Each row below holds a small network's activations on one input, seen along a few directions.
In each table, some parts of the input vary, and every possible input appears once, in random order.
Descriptions start from the smaller parts, as in this example, which fits no table here: one of 8 places around a ring, together with either a single point or one of 9 places around a ring or (one of 3 separate values, together with one of 4 places along a line).
Shared parts are said once, and a part with two or three values counts as separate values.

Other details of the inputs shift rows strongly along two fixed directions, in all tables alike. That doesn't count.

Table:
x1: [9,-12,-2,-8,-15,0,-8,-5,0,-38,-4]
x2: [18,-21,6,8,6,11,5,-21,31,12,-17]
x3: [-10,11,-21,10,-3,-4,-1,6,-7,33,-7]
x4: [-19,0,-24,7,0,-4,-16,14,-14,-2,10]
x5: [15,1,21,2,-1,10,21,-2,1,20,-2]
x6: [-17,21,-21,5,1,-9,3,12,-9,-5,-6]
x7: [-1,14,2,16,11,-5,4,-4,1,41,-6]
x8: [22,-20,14,6,-9,-5,-8,-12,18,14,0]
x9: [5,1,6,14,16,-2,5,-11,17,12,-7]
x10: [21,-21,20,8,-3,-5,-11,-15,17,20,1]
x11: [-7,14,-11,-3,-9,-17,-8,20,-16,-11,5]
x12: [2,8,6,-1,11,0,2,9,-3,-32,-3]
x13: [21,-24,9,-1,-2,13,-3,-18,11,15,-15]
x14: [-10,11,5,-6,-14,8,6,14,-21,-14,6]
x15: [10,8,6,2,5,-12,6,9,6,19,-8]
x16: [5,2,2,-5,10,-6,2,7,10,-41,-3]
x17: [-9,13,-4,3,14,-11,-1,21,-7,-21,5]
x18: [19,-17,22,-2,5,-4,-3,-4,18,-28,-1]
x19: [-14,7,-14,-13,7,2,6,-7,-1,22,16]
x20: [15,-30,-2,0,-3,11,-6,-12,20,-21,-6]
x21: [-4,15,-6,9,4,-4,5,2,-3,19,-9]
x22: [-10,-15,1,-12,-5,12,12,-7,-16,-16,-3]
x23: [-17,5,-21,10,6,1,-6,3,-7,-18,2]
x24: [8,-1,7,-10,-5,-2,-3,5,-3,-39,-5]
x25: [15,-25,-3,-4,-6,13,-3,-11,12,-18,-13]
x26: [-21,10,-21,8,5,-1,-5,7,-18,0,-2]
x27: [-10,12,-13,0,-6,-21,-11,22,-11,-13,11]
x28: [-9,13,-1,1,-2,-8,-14,18,-18,-10,6]
x29: [-4,9,-7,-13,8,12,12,-10,5,-31,15]
x30: [-20,2,-14,-5,-2,6,18,1,-24,-15,3]
x31: [-22,18,-1,-13,-9,3,-8,16,-2,-12,23]
x32: [-4,10,3,7,-1,2,25,-4,-11,37,4]
x33: [12,-23,6,1,3,11,-7,-14,6,3,-8]
x34: [-5,0,12,-2,-13,0,4,-1,-14,35,3]
x35: [-1,-22,9,-25,2,17,0,-23,21,-25,6]
x36: [22,2,21,1,8,-2,9,-1,12,17,-12]
x37: [2,6,-2,3,-13,-10,-14,3,-16,26,2]
x38: [-15,4,9,-11,-10,-3,-10,-3,7,27,17]
x39: [1,3,-6,12,2,-1,1,-3,-3,47,-10]
x40: [12,-9,6,3,12,6,9,-16,26,-29,-15]
x41: [-11,21,-8,-10,2,6,5,14,-2,-15,23]
x42: [5,-1,8,8,-5,-9,-13,-1,-10,36,3]
Description of these inputs: one of 6 places around a ring, together with either one of 2 separate values or one of 5 places around a ring.
Changing only the place on the ring of 6 turns x19 into x38. The same change can be made to x23. Which row results?
> x10
Changing only the place on the ring of 6 turns x36 into x37. The same change can be made to x16. Which row results?
> x8
Change only the place on the ring of 5 in x40. List by row number the other rows that result.
> x6, x7, x9, x21
Change only the place on the ring of 5 in x24. List by row number the other rows that result.
> x11, x18, x27, x28
